H: 177 -31 -200 -10 -109 182 -348 5 -34 -35 -28 17 -80 -55 -64 75 89
A: 140 -169 -217 -33 -46 -153 123 68 -34 4 63 -31 -387 -24 7 2 -80
V: 252 -119 -84 -27 -127 -98 -243 24 -191 -93 -5 -31 350 -50 -159 -41 -5
R: 252 -68 -100 31 -1 237 -348 -7 216 -103 25 29 -142 13 -88 -27 108
L: 103 -18 -283 8 -73 237 -243 49 59 23 17 29 -326 -65 7 177 108
E: -82 -106 -100 -21 -55 -98 -34 30 -66 -83 -51 -55 227 -45 -17 46 14
N: 585 45 -300 42 -118 684 -818 -26 185 4 40 137 -449 -34 -135 104 240
W: 289 -68 -167 -10 -91 182 -348 -7 -3 -54 -5 29 -142 -24 -88 -12 52
D: 103 -94 -100 -33 -127 -98 -191 30 -222 -83 -36 -43 350 -71 -99 31 -5
chg N: 585 45 -300 42 -118 684 -818 -26 185 4 40 137 -449 -34 -135 104 239 -> 17, 240
chg L: 103 -18 -283 8 -73 237 -243 49 59 23 18 29 -326 -65 7 177 108 -> 11, 17
chg A: 140 -169 -217 -33 -46 -153 123 68 -34 4 63 -31 -388 -24 7 2 -80 -> 13, -387
chg D: 103 -94 -100 -33 -127 -98 -191 30 -222 -83 -36 -42 350 -71 -99 31 -5 -> 12, -43
chg A: 140 -169 -217 -33 -46 -153 122 68 -34 4 63 -31 -387 -24 7 2 -80 -> 7, 123
chg V: 252 -119 -84 -27 -127 -98 -242 24 -191 -93 -5 -31 350 -50 -159 -41 -5 -> 7, -243
chg R: 252 -67 -100 31 -1 237 -348 -7 216 -103 25 29 -142 13 -88 -27 108 -> 2, -68

J: 81 -776 -5 -72 -139
Y: 284 319 64 -9 -115
C: -148 641 199 286 97
chg C: -148 641 199 285 97 -> 4, 286
chg C: -148 641 198 286 97 -> 3, 199
chg Y: 284 319 64 -8 -115 -> 4, -9
chg J: 81 -776 -5 -71 -139 -> 4, -72

dofed: -675 -46 -13 45 -31 2 49 9 47 -31 -25
subo: 309 -13 39 -14 -29 -19 8 -8 -8 -86 -66
ginud: 92 21 92 -52 49 58 37 11 62 -47 -112
nor: 82 68 137 -27 36 150 -21 39 2 -22 123
Punu: 82 68 137 -27 36 150 -21 39 2 -22 -111
chg subo: 309 -13 39 -14 -29 -19 9 -8 -8 -86 -66 -> 7, 8
chg subo: 309 -13 39 -14 -29 -20 8 -8 -8 -86 -66 -> 6, -19
chg ginud: 92 21 92 -52 49 58 36 11 62 -47 -112 -> 7, 37
chg Punu: 82 68 137 -27 36 150 -21 39 2 -21 -111 -> 10, -22
chg subo: 309 -12 39 -14 -29 -19 8 -8 -8 -86 -66 -> 2, -13
chg ginud: 92 21 92 -51 49 58 37 11 62 -47 -112 -> 4, -52

kar: -228 -92 -142 191 309
fono: -332 -324 -209 282 670
zep: 471 370 416 143 -97
denob: 412 406 479 387 323
pume: 529 772 749 368 374
Pesuk: 234 16 119 429 272
dos: 10 68 123 314 609
mosa: -291 -169 -220 156 304
chg kar: -228 -92 -142 190 309 -> 4, 191
chg dos: 10 67 123 314 609 -> 2, 68

rim: -306 116 616 367 396 -402 -29 -568 -21
Supag: -477 56 614 35 565 -837 -57 -891 -9
vez: -306 116 391 367 396 -402 -29 -568 -21
chg vez: -306 116 391 367 396 -401 -29 -568 -21 -> 6, -402
chg Supag: -477 56 614 35 565 -837 -57 -891 -8 -> 9, -9

mel: -142 -101 74 -278 829 -475
Tepe: 354 -86 7 533 -532 314
Baf: -181 74 12 -419 267 -175
topa: -47 16 -39 -21 -83 53
turab: -238 118 -17 -408 268 -193
pabe: -213 157 -45 -333 -31 -46
Mesob: 100 -54 -21 187 -161 119
Feni: 249 -25 -70 457 -556 359
perat: 255 -64 -35 472 -557 351
bota: 277 -43 -51 467 -564 308
chg Mesob: 100 -54 -21 186 -161 119 -> 4, 187
chg turab: -239 118 -17 -408 268 -193 -> 1, -238
chg turab: -238 118 -17 -409 268 -193 -> 4, -408
chg perat: 255 -65 -35 472 -557 351 -> 2, -64
chg pabe: -213 157 -45 -333 -32 -46 -> 5, -31
chg turab: -238 118 -17 -408 267 -193 -> 5, 268

livim: -141 -264 -120 -127 496 -89 -222 -388 73 69 1 246 -246 -64 27 -173 144 -337 -20 70 -354 -14 -119 409 152 46 509 -346 125 206 -49 -708 184 -221
Muref: 229 353 -206 132 -144 -93 239 -92 91 -217 -23 264 13 265 449 -220 13 417 -77 -7 206 -62 -117 -55 -27 -28 234 215 41 107 265 810 319 62
dalo: -187 82 120 -116 164 94 -107 143 30 46 49 -85 180 -28 -111 141 -324 -73 -32 -205 238 115 263 -81 -38 187 -553 -437 78 -184 11 -511 78 -276
Kis: -108 150 217 -48 -401 -11 128 -91 29 90 157 -380 -165 -201 -43 -41 23 -100 -82 -18 353 24 183 -253 -31 -48 -480 107 -64 -15 138 -310 -547 18
chg Kis: -107 150 217 -48 -401 -11 128 -91 29 90 157 -380 -165 -201 -43 -41 23 -100 -82 -18 353 24 183 -253 -31 -48 -480 107 -64 -15 138 -310 -547 18 -> 1, -108
chg Kis: -108 150 217 -48 -401 -11 128 -91 29 90 157 -380 -165 -201 -42 -41 23 -100 -82 -18 353 24 183 -253 -31 -48 -480 107 -64 -15 138 -310 -547 18 -> 15, -43
chg Kis: -108 150 217 -48 -401 -11 128 -91 29 90 157 -380 -165 -201 -43 -41 23 -100 -82 -18 353 24 183 -253 -31 -49 -480 107 -64 -15 138 -310 -547 18 -> 26, -48
chg livim: -141 -264 -120 -127 496 -89 -221 -388 73 69 1 246 -246 -64 27 -173 144 -337 -20 70 -354 -14 -119 409 152 46 509 -346 125 206 -49 -708 184 -221 -> 7, -222
chg Muref: 229 353 -206 132 -144 -93 239 -92 91 -217 -23 264 13 265 449 -220 13 417 -77 -7 206 -62 -117 -55 -26 -28 234 215 41 107 265 810 319 62 -> 25, -27

Zavu: -329 280 576 -268 42 156 29 -315 160 -58 -32 408 84 137 54 -106 -126 -421
sol: -270 41 709 -357 -104 -131 187 -385 254 -24 -63 254 9 132 159 -1 -31 -265
Meze: -231 -283 581 -466 -55 -223 156 -318 198 -62 -34 193 81 373 90 241 2 -215
vagu: 33 61 387 -476 38 -292 274 -231 203 -174 184 -66 175 395 195 354 166 -210
tute: -140 -68 548 -171 27 -24 24 -292 247 -298 -126 197 98 181 161 -86 -41 -306
kag: 119 78 375 -559 -188 -187 140 -153 107 -34 -99 175 24 95 12 346 253 -266
sot: -188 -44 468 -491 -312 -201 227 -261 251 122 47 117 -56 268 144 238 167 -330
Buvu: -31 25 629 -441 -358 -47 101 -322 31 70 -72 311 81 38 30 168 96 -232
fisaz: -340 117 738 -398 103 -52 66 -389 208 -279 -5 163 66 397 231 -117 -38 -417
chg Buvu: -30 25 629 -441 -358 -47 101 -322 31 70 -72 311 81 38 30 168 96 -232 -> 1, -31
chg tute: -140 -68 548 -171 27 -24 24 -292 247 -298 -126 197 98 181 161 -86 -41 -307 -> 18, -306
chg Meze: -231 -284 581 -466 -55 -223 156 -318 198 -62 -34 193 81 373 90 241 2 -215 -> 2, -283
chg tute: -140 -68 548 -171 27 -24 24 -292 247 -298 -126 197 99 181 161 -86 -41 -306 -> 13, 98

golo: -9 0 19 -20 -52 29
did: 439 185 324 448 -9 -291
salod: -176 -323 -46 542 676 10
ponim: 554 -38 -60 275 83 -55
Fudun: -75 -524 -599 217 -347 79
Big: -2 32 11 8 6 11
Tanul: -218 -696 -431 -250 249 -49
vodan: 22 -21 37 9 6 -4
zake: 149 -314 -184 -291 -433 -564
doga: 583 65 330 30 192 -377
chg golo: -9 0 19 -20 -53 29 -> 5, -52
chg Big: -2 32 11 8 7 11 -> 5, 6
chg golo: -9 0 20 -20 -52 29 -> 3, 19

Malok: 172 -358 -124 -371 -286 -477 -489 132 -230 -360 161 -526 -477 446 -497 352 37 -27 169 -1 -280 -424 162 -361 161 81 386 111 -275 114 -171 94 -96 399 -246 -546 69 186 161 142 -180 -264 -275 -506
puf: 569 601 206 187 47 468 324 -227 336 42 -224 482 468 -228 425 -172 -185 613 -133 -134 101 145 356 237 -224 556 -18 -67 607 631 -109 205 -9 -200 -108 439 625 218 136 46 -46 540 158 525
Gife: 172 -358 -124 -371 -286 -477 -184 132 -230 -360 161 -526 -477 446 -497 352 37 -27 169 -1 -280 -424 162 -361 161 81 386 111 -275 114 -171 94 -96 399 -246 -546 69 186 161 142 -180 -264 -275 -506
chg Malok: 172 -358 -124 -371 -286 -477 -489 132 -229 -360 161 -526 -477 446 -497 352 37 -27 169 -1 -280 -424 162 -361 161 81 386 111 -275 114 -171 94 -96 399 -246 -546 69 186 161 142 -180 -264 -275 -506 -> 9, -230
chg puf: 569 601 206 187 47 468 324 -227 336 42 -224 482 468 -228 425 -172 -185 613 -133 -134 101 145 356 237 -224 556 -18 -67 607 631 -109 206 -9 -200 -108 439 625 218 136 46 -46 540 158 525 -> 32, 205
chg Gife: 172 -358 -124 -371 -286 -477 -184 132 -230 -360 161 -526 -477 446 -497 352 37 -27 169 -1 -280 -424 162 -361 161 81 386 111 -275 114 -171 94 -96 399 -246 -546 69 186 161 142 -180 -264 -275 -507 -> 44, -506
chg puf: 569 601 206 187 47 468 324 -228 336 42 -224 482 468 -228 425 -172 -185 613 -133 -134 101 145 356 237 -224 556 -18 -67 607 631 -109 205 -9 -200 -108 439 625 218 136 46 -46 540 158 525 -> 8, -227
chg Gife: 172 -358 -124 -371 -286 -477 -184 132 -230 -360 161 -526 -477 446 -497 352 37 -27 169 -1 -280 -424 162 -361 161 81 386 111 -275 114 -171 94 -96 399 -246 -547 69 186 161 142 -180 -264 -275 -506 -> 36, -546

Sereb: 44 -46 103 -255 -440 -90 367 -325 576 379 -38 34 377 -39
vinam: 4 -425 -381 47 146 -501 -284 661 -202 -207 473 382 -77 94
zibu: -208 421 -76 -23 455 204 243 79 -407 -43 -157 -148 -475 -477
Vuzi: -519 577 -154 -294 325 163 -235 -70 228 -452 79 176 -541 -350
vak: 19 -195 -271 -221 -302 -457 491 172 415 396 236 282 188 -275
gagup: 621 -224 136 522 -303 64 376 -6 -294 416 -504 -540 263 152
Tema: 8 -16 619 -217 217 404 232 -381 -435 333 -255 -312 421 -26
makon: -378 -16 -61 -576 158 -238 320 -23 256 217 432 444 136 -434
Regit: 86 -74 590 -234 175 282 339 -279 -437 425 -283 -345 492 -87
Doka: 43 -410 -357 -1 125 -536 74 626 -243 76 379 296 1 -113
chg Regit: 86 -74 590 -234 175 282 339 -279 -437 425 -283 -345 492 -86 -> 14, -87
chg Tema: 8 -16 619 -217 217 404 231 -381 -435 333 -255 -312 421 -26 -> 7, 232

fima: 96 -609 64 528 -242
panaz: -95 698 593 -335 495
febi: -95 698 188 -26 -346
chg panaz: -95 698 593 -336 495 -> 4, -335
chg fima: 96 -609 64 528 -241 -> 5, -242
chg febi: -95 698 187 -26 -346 -> 3, 188
chg febi: -96 698 188 -26 -346 -> 1, -95
chg fima: 96 -609 65 528 -242 -> 3, 64
chg panaz: -95 698 593 -335 494 -> 5, 495

neki: -268 251 -326 -574 1 -621 421 729
fonef: 399 367 683 -333 181 -633 191 -3
vizaz: 623 363 866 -212 211 -492 69 -321
pul: 40 348 94 -577 131 -818 372 489
chg fonef: 399 367 683 -333 181 -633 191 -2 -> 8, -3
chg pul: 40 348 93 -577 131 -818 372 489 -> 3, 94

zakid: -93 -128 -742 -572 -221 -119 -237 175 -124 -199
Zizum: 62 -384 -630 -270 -240 -261 64 -257 326 -360
Ful: -86 48 -607 -646 -177 131 -382 92 -193 72
Moz: -72 -232 -758 -491 -235 -206 30 -614 512 -221
gug: -95 -50 -706 -609 -202 -46 -300 -602 510 -235
Lini: 222 -413 -416 -164 -232 -202 77 -511 506 -299
pinu: -95 -50 -706 -609 -202 -46 -300 179 -160 -113
Pezul: -95 -50 -706 -609 -202 -206 -300 179 -160 -113
chg Pezul: -95 -50 -706 -609 -203 -206 -300 179 -160 -113 -> 5, -202
chg gug: -95 -50 -706 -609 -202 -46 -300 -601 510 -235 -> 8, -602
chg Zizum: 62 -384 -630 -270 -240 -260 64 -257 326 -360 -> 6, -261
chg Moz: -72 -231 -758 -491 -235 -206 30 -614 512 -221 -> 2, -232

Mis: 350 307 -278 389 51 151 184 -210 288 -750 272 56 632 422 311 -523 -354 100 114 -131 -443 205 -405 127 -60 519 151 -126 161 -9 427 193 -553 -59
bikug: 350 307 -278 389 51 151 184 -210 288 -750 272 56 632 422 311 -744 -354 100 114 -131 -443 205 -405 127 -60 519 151 -126 161 -9 427 193 -553 -59
Muv: 350 307 -278 389 51 151 184 -210 288 -750 272 56 632 422 311 -523 -354 100 114 -131 -443 205 -405 127 -60 519 151 214 -75 -17 -595 -289 282 143
chg Mis: 350 307 -278 389 51 151 184 -210 288 -750 272 56 632 422 311 -523 -354 100 114 -132 -443 205 -405 127 -60 519 151 -126 161 -9 427 193 -553 -59 -> 20, -131
chg bikug: 350 307 -278 389 51 151 184 -210 288 -750 272 56 632 422 311 -744 -354 100 114 -131 -443 205 -405 127 -60 519 151 -126 161 -9 427 193 -552 -59 -> 33, -553
chg Mis: 350 307 -278 389 51 151 184 -210 288 -750 272 56 632 422 311 -523 -354 100 113 -131 -443 205 -405 127 -60 519 151 -126 161 -9 427 193 -553 -59 -> 19, 114
chg Muv: 350 307 -278 388 51 151 184 -210 288 -750 272 56 632 422 311 -523 -354 100 114 -131 -443 205 -405 127 -60 519 151 214 -75 -17 -595 -289 282 143 -> 4, 389

vup: -415 -414 163 619 -29 9 171 126 545 -80 485
Nak: 307 310 -347 -164 -307 563 603 -154 -162 -6 40
Sefo: -5 2 -207 -207 -166 -51 171 120 -32 238 -397
Nid: -403 -408 475 508 534 -438 -582 778 153 344 650
puzak: 836 836 -47 -551 184 320 284 -38 -424 461 -465
sovu: -383 -381 371 206 75 -543 -238 878 479 3 -447
chg Nak: 307 310 -347 -164 -307 563 602 -154 -162 -6 40 -> 7, 603
chg sovu: -383 -381 371 206 75 -543 -238 877 479 3 -447 -> 8, 878

Medi: -667 267 181 -429 211 -455 -514 233 -61
Vot: -249 -62 -126 -507 97 -507 220 -32 216
golik: -242 90 -35 -60 216 -81 -58 136 -160
kapun: -91 -229 -103 122 -46 106 105 -158 -105
koz: 75 -111 485 -224 -342 -196 428 -104 -45
chg Medi: -667 267 181 -429 212 -455 -514 233 -61 -> 5, 211
chg golik: -242 90 -35 -61 216 -81 -58 136 -160 -> 4, -60
chg golik: -242 90 -36 -60 216 -81 -58 136 -160 -> 3, -35
chg kapun: -91 -229 -103 122 -46 106 105 -158 -104 -> 9, -105

Puseb: 448 141 342 -52 345 165 -105 146 59 -316 -245 -108 44 113 55 88 -28 -39 -63 206 71 429 -69
kiru: -233 -314 392 114 -373 106 771 -227 79 279 212 -49 72 -176 75 -159 802 43 111 -306 -133 586 446
gilol: -369 652 545 -645 315 150 -359 161 529 -412 -438 912 867 -17 534 -43 -347 908 -682 577 -110 97 874
Ropu: -445 53 356 -169 -229 147 414 -87 317 160 83 447 394 -121 318 -112 405 484 -179 -7 -116 264 413
lil: 321 -113 -53 34 -19 134 119 424 -10 209 284 -121 -125 440 -12 437 105 -88 63 -102 443 52 187
voru: -89 -407 -35 24 -416 -234 541 475 -248 693 710 -109 152 534 -246 564 459 -103 58 -401 590 1 -174
Sibe: -494 -24 588 -121 -208 -134 557 -244 87 152 49 301 599 -259 88 -239 568 341 -151 -22 -238 500 244
Ferag: -116 202 12 250 104 -437 198 -47 -260 387 328 170 477 -27 -253 13 105 69 238 230 36 -174 88
gog: -233 -314 392 114 -373 106 771 -227 79 279 212 -49 72 -176 75 -159 802 43 111 -306 -133 586 -58
laso: 236 660 358 -38 592 428 -344 -283 473 -623 -627 400 165 -382 471 -415 -264 425 -74 653 -445 281 454
kodi: 63 -128 210 -291 -126 121 150 508 104 124 186 85 164 478 103 467 154 149 -272 -139 449 209 74
ronez: -116 202 12 250 104 -437 198 -47 -10 387 328 170 477 -27 -12 13 105 69 238 230 36 -174 88
chg kiru: -233 -314 392 114 -374 106 771 -227 79 279 212 -49 72 -176 75 -159 802 43 111 -306 -133 586 446 -> 5, -373
chg Sibe: -494 -24 588 -121 -208 -135 557 -244 87 152 49 301 599 -259 88 -239 568 341 -151 -22 -238 500 244 -> 6, -134
chg kodi: 63 -128 210 -291 -126 121 150 508 104 124 185 85 164 478 103 467 154 149 -272 -139 449 209 74 -> 11, 186
chg Ferag: -116 202 12 250 104 -436 198 -47 -260 387 328 170 477 -27 -253 13 105 69 238 230 36 -174 88 -> 6, -437

